These are the activations of a small neural network, seen along a few directions. Each row is one input.
Each table varies a few parts of the input and shows all the possible inputs, shuffled.
Descriptions start from the smaller parts, as in this example, which fits no table here: line(4) and (point or ring(9) or (values(2) and ring(8))).
Shared parts are said once, and a part with two or three values counts as separate values.

Other details of the inputs vary at random and push rows far along two fixed directions, the same in every table; ignore that.
These rows show it; all are for the same input, with only those details redrawn:
[-21   8 -24  -8  20  11 -16  -4  -7  -8  41  -3  15  35 -14]
[ 12   8   7 -11  10 -22 -19  19   6   6 -11  -1  20  -9   1]
[ 27   1  14  19 -33  -1  25  -3   5   9 -17  -8 -28  -3  12]

Table:
x1: [-21 -17 -15  21 -15  46  30 -39 -16 -19  26   1 -35  20  -1]
x2: [ 12   7   8 -10   9 -23 -19  17   7   5 -11   1  22  -9   0]
x3: [ 13   0  10  23 -28  -9  36  -2   2  -2 -19  -4 -32 -14  10]
x4: [  7 -10  14 -14  11  -2 -27   5   2   6 -21   4  22 -19   4]
x5: [-24   4 -26 -10  21  13 -12   0  -9  -1  37  -3  15  35 -19]
x6: [ 13  -2   7  22 -28  -4  39   2   1   1 -21  -2 -32 -14   5]
x7: [  0   6  18 -15   5 -10 -33  10  11  10 -17   6   8 -13  -6]
x8: [-21 -14 -18  18 -13  42  38 -40 -12 -15  26   0 -34  22   3]
x9: [  7  -8  11 -18  13  -7 -20   4   5  10 -21   3  23 -17   8]
x10: [  8   6   8 -11  10 -24 -18  19   6   9 -12  -3  21  -8   0]
x11: [-28  -1 -11  20 -21  37  24 -33  -6 -15  28   3 -48  24 -11]
x12: [ 14 -17  13  17 -25   8  32 -15  -5  -2 -26   3 -31 -24  16]
x13: [ -2   5   1  -5  17 -25  -7  22   3   0 -13   4  16 -22  -4]
x14: [  9 -10  10 -16  13  -7 -23   6  -1   9 -20   5  22 -18   6]
x15: [  4  -7  13 -20  10  -3 -18   7   8  13 -18   5  25 -19   9]
x16: [-24   3 -25  -6  23  12 -13  -1  -8   0  39  -4  15  34 -18]
x17: [  9 -13  15  14 -28  12  37 -15   4   1 -24   4 -28 -25  19]
x18: [ 17   2   9  23 -28  -7  35  -2   3  -5 -18  -2 -32 -15  10]
x19: [ 12   8   7 -11  10 -22 -19  19   6   6 -11  -1  20  -9   1]
x20: [ 17   1  10  23 -29  -8  36  -4   3  -6 -17   0 -30 -15   9]
Describe the family of inputs behind these rows.
Answer: values(2) and (point or line(4) or line(5))
Changing only the values(2) part turns x18 into x19. The same change can be made to x1. Which row results?
Answer: x4
Change only the values(2) part in x20. List by row number the other rows that result.
Answer: x2

Table:
x21: [ 31  28  21   6 -23 -30 -17  26  18  18 -14 -11 -10   7  -7]
x22: [-11  30 -27  11   9 -22   7  17  -3 -16  41  -7   0  32 -20]
x23: [ 12  -8  13  32 -35  -4  51   0  -1  -3 -34   1 -47 -30   6]
x24: [ 24  -9  31  20 -46  11  18 -22   9  13 -34  -3 -48 -13  15]
x25: [  7  -2  25  -3 -10  -4 -17  10   8  16 -32   4 -11 -21  -6]
x26: [ -4 -11 -20 -12  16  22  -4 -16 -13  -5  26  -1  20  22   7]
x27: [ 30 -14  16  -2  -6  -4   0   1   3   9 -24  -2  19 -20  24]
x28: [-15  -5 -13  27 -18  26  40 -30 -10 -29  25   2 -34  10   4]
x29: [  3 -20 -15  17 -17  36  35 -36 -13   3  20 -11 -22  31  13]
x30: [  9   1  10   1  -1 -21  11   6   2 -17 -26  10  -3 -38  11]
x31: [-18 -11 -21 -10  16  21   5  -5  -7  11  23  -3  17  23  -4]
x32: [  4  -1  11   5   2 -25  12   6   4 -10 -28   6  -3 -36   9]
x33: [-32   2  -6 -11   8  24 -18  -8   2   6  21   4  -4  19 -19]
x34: [ 11  16 -26   3   7  -5  -1  13  -4   9  40 -19  16  50  -7]
x35: [ 16 -12   8 -15  16 -17 -14  24   0  20 -30  -1  32 -22   6]
x36: [-22  11   3 -35  52 -49 -35  46  11  -3 -25  16  55 -48 -12]
x37: [-20   0  -1  -7   6  26 -29 -20  -1 -10  26   5   3  18  -7]
x38: [-24   5  -7 -26  25  15 -46 -10  -2 -11  24  10  19  14 -12]
Describe the family of inputs behind these rows.
Answer: values(3) and (point or line(5))
Changing only the values(3) part turns x22 into x34. The same change can be made to x28. Which row results?
Answer: x27
Change only the values(3) part in x31. List by row number the other rows that result.
Answer: x33, x36

Table:
x39: [  1  -2  -7  23 -30  28  34 -23  -2  -2  23  -7 -31  26   5]
x40: [ 19   3  14  -6  -1 -17 -15  10   4   3 -21   2   9 -16   5]
x41: [ -9  -3 -14  -2  10  11  -5  -1  -7   1  23  -3  13  21  -7]
x42: [ -7  -3 -14   3   5  16   2  -3  -7   1  22  -6   4  22  -5]
x43: [-17 -19  -2  15 -23  44  31 -37  -7  -4   7   3 -40   8   3]
x44: [-12   0 -18 -12  21   5 -12   2  -8   0  21  -1  18  19  -8]
x45: [ 13  -1   8   5  -3 -18   8  16   1   4 -23   1   2 -20   2]
x46: [ 17   5  14  -3  -6 -14  -2  14  11   7 -17  -2  10 -17  10]
x47: [ 17  -1  18  23 -37  -1  32   0   5   8 -26  -2 -39 -15   5]
x48: [ 28   1  16  14 -34  -3  29  -4   8   9 -23  -5 -27 -11  18]
x49: [ 15   3  16  -5  -8 -14  -6  11   9  14 -24   1  -1 -14   2]
x50: [ -1  -4  -7  22 -20  20  23 -27  -8  -9  17  -6 -34  23   1]
x51: [-16   0 -18  -9  25   0 -11  -1  -7  -3  20  -3  16  17  -8]
x52: [-13   3 -11  -4   2  15  -4  -7  -3   2  20  -2  -6  22  -9]
x53: [-22   5 -12 -10  19   1 -17  -4  -2  -1  20   1   9  18 -14]
x54: [  9   7  10 -10   8 -26  -8  13  10   3 -19   1  15 -20   8]
x55: [  6   9   8  -7   8 -25  -6  22   9  -2 -17   4  16 -25   3]
x56: [-17   3 -11   0   5   9  -1 -10  -2   0  18  -3  -9  19  -8]
x57: [ 15  -3  10  -2   3 -23  -2  11   3   9 -24  -2   8 -17   6]
x58: [-19   6 -16  -4  19   3 -15   2  -8 -16  24   3  11  11 -13]
x59: [ -3 -15  11 -22  25 -13 -21  12   1   3 -30  11  33 -38   7]
x60: [-12   1  -8   3  -2  18  -2  -7  -1   3  21  -3  -4  23 -10]
x61: [  5   6  12  -3   0 -19  -6  21   7   6 -23   3   2 -23  -3]
x62: [ 24  -2  17  24 -34  -5  26  -2   1  -2 -25  -1 -32 -18   9]
x63: [ 16   6  12  -9  -2 -20  -5  12  10   7 -19   2  11 -15   9]
x64: [ -4  -6 -15  26 -21  25  40 -16 -11  -5  17  -7 -36  21  -2]
x65: [ 21   3  14  -4  -4 -15 -11  10   4   3 -21   0   4 -16   7]
x66: [  4 -13  18 -10   7  -3 -14  -2   1  -4 -29  12  11 -36  11]
x67: [-20   6 -11 -13  21   7 -25   6   0   1  24   0  20  18 -14]
x68: [ 22   0  16  16 -29 -10  29  -7   8   6 -24  -4 -26 -13  16]
x69: [ 12   4  12  -8  11 -25 -21  12   5   0 -21   1  14 -20   4]
x70: [  5  -5  -4  24 -29  29  24 -24  -7  -5  20  -7 -33  25   2]
x71: [ -8   2 -11   0   7  14 -12  -5  -6  -8  24  -2   6  20  -6]
x72: [-14   1 -18 -18  28  -1 -22   6  -7   0  21   1  29  17 -11]
x73: [-24  10 -17 -12  25  -4 -13   7  -1 -13  26   6  23  10 -13]
x74: [-32  -6 -12 -25  34  11 -21  -7  -2 -13  17  13  32  -6  -3]
Changing only one part turns x43 into x66. The same change can be made to x56. Which row results?
Answer: x69
Describe the family of inputs behind these rows.
Answer: values(4) and (point or (values(2) and line(4)))
A walk changes only the line(4) part. It starts at x67 and steps to x52. List the rest of the walk in order.
Answer: x56, x61
Which other rows agree with x72 in the values(4) part? List them by row number.
Answer: x41, x42, x44, x45, x51, x57, x59, x64
Change only the values(2) part in x49. List by row number the other rows that result.
Answer: x52
